A small network was shown many inputs. Here are its activations along a few directions, one row for each input.
In each table, some parts of the input vary, and every possible input appears once, in random order.
Descriptions start from the smaller parts, as in this example, which fits no table here: one of 4 places along a line, together with either a single point or one of 11 places along a line or (one of 2 separate values, together with one of 8 places around a ring).
Shared parts are said once, and a part with two or three values counts as separate values.

Other details of the inputs shift rows strongly along two fixed directions, in all tables alike. That doesn't count.

A family of inputs:
R1: [-18 -11  63  21   4 -29  44  15 -36 -19  34  22  15 -35  26]
R2: [ -4  -4 -10   4   8   8   6 -10  -3   3   1  13  -7  -2  10]
R3: [  0 -14 -34   3  -8  21  -3   1   2  17   5   7 -21   2  -8]
R4: [ 21 -24 -26   0  -2   9  20   6  -4  12  12  -4  -8   3 -22]
R5: [ 10 -11 -36 -28 -12  27  22 -11 -25  45   4 -15 -10 -30   1]
R6: [-26  52  78  26   7 -44 -43  28   7 -58 -23  31  33  27  19]
R7: [-13  -7  63  24  -2 -25  40   8 -35 -24  33  21  20 -26  30]
R8: [-36  63  66  26  11 -26 -75  23  35 -59 -41  33  26  40  22]
R9: [  1  28 -85 -32 -26  20 -82   3  60  17 -70 -24 -18  51 -26]
R10: [ -2 -17 -41   0   4  22   4  -9   6  21   3   6 -16  -4  -5]
R11: [ -7 -29  11  12   8   8  47 -18 -27   8  31  15  -4 -39  27]
R12: [ -2  24  -7  11 -14   0 -37  19  21 -18 -12  10   6  36 -13]
R13: [  0  -6  53  18   5 -21  25   5 -14 -26  17  14  23 -14  11]
R14: [-16 -35  -4 -18 -27  -1  21  -6 -26  16   9 -16  -5 -33  18]
R15: [  1  20 -36  -3  15   7 -30  -7  33   4 -29   2  -9  33 -21]
R16: [ 18  37 -38   0   9   9 -66   5  51  -9 -50  -9  -6  71 -40]
R17: [-23 -41  40 -14 -17 -24  51   6 -48  -2  41 -15  12 -51  29]
R18: [-15  25  79  22  16 -40 -13  16   4 -48  -9  22  35   7  14]
R19: [ -9 -12  33  14  19  -7  44 -20 -17  -6  20   9  11 -28  23]
R20: [  9  29 -14 -24  -4 -10 -47   6  35 -24 -34 -31  -6  19 -13]
R21: [-34  68  74  25  14 -35 -77  27  27 -61 -48  36  26  44  25]
R22: [ 10 -31 -46 -24 -14   7  40 -17  -5  36   9 -34 -18 -41   4]
R23: [-25 -12  60  20   6 -16  32   3 -29 -17  28  26   7 -40  34]
R24: [ 29  33 -48 -37  -5  20 -53   8  39  27 -30 -29 -14  40 -33]
R25: [  1 -16  52  18   6 -18  42   4 -26 -18  25  10  20 -20  16]
R26: [-4 -3 14 13 -7 -6  8 12 -9 -9 16 12  5 -4  0]
R27: [ 21 -15 -72 -33 -28  39  -6 -11 -19  60   4 -23 -23  -7 -23]
R28: [ -9  57  62  20  15 -36 -64  28  31 -59 -46  20  32  53   1]
R29: [  6 -44   3 -24  -8 -10  41   2 -33   3  37 -31   1 -44   8]
R30: [ 29  -7 -72 -41 -12  37  17 -13   0  57   1 -29 -27  -9 -21]
R31: [ 30 -29 -30 -31 -13  13  21  -6 -27  48  33 -28 -13 -23 -13]
R32: [-21  19  44  21   0 -10 -15   7  -2 -30  -5  24  10   4  26]
R33: [  8 -13 -45  -1   6  23  15 -22  10  21   6  -5 -14   3 -14]
R34: [ -3  26 -42   4   3  22 -60   0  44  -4 -37   9  -6  42 -10]
R35: [ 27 -14 -29   3   3  20  13 -12   7  11   4 -13 -13  12 -22]
R36: [ 13 -11  -6   3  14   3  16  -2   4   7  -2  -9 -11   5 -18]
R37: [-12 -14  30  11  20 -10  42 -18 -14  -3  21  10   7 -32  14]
R38: [ 33  -2 -77 -32 -27  27 -35  -2   1  54  -1 -32 -18  26 -33]
R39: [  6 -27  20   9  11  -3  50 -10 -20   3  27  -2  -2 -28  -3]
R40: [ 21  -7 -36   3   0  20  -6 -10  19   5  -9 -14 -10  23 -33]
R41: [  3  -4 -17   3  14   8  13 -16   1  10  -1  -1  -8   3  -6]
R42: [-13 -24   7   9   8   4  36 -12 -16   9  25  15  -5 -36  19]
Description of these inputs: one of 6 places around a ring, together with either one of 2 separate values or one of 5 places around a ring.
Changing only the place on the ring of 6 turns R35 into R25. The same change can be made to R36. Which row results?
> R4
List by row number the other rows that have the place on the ring of 6 in common with R10.
> R2, R5, R9, R11, R34, R42
A walk changes only the place on the ring of 5. It starts at R15 and steps to R41. List the rest of the walk in order.
> R19, R33, R37
Change only the choice among 2 separate values in R24. List by row number the other rows that result.
> R20
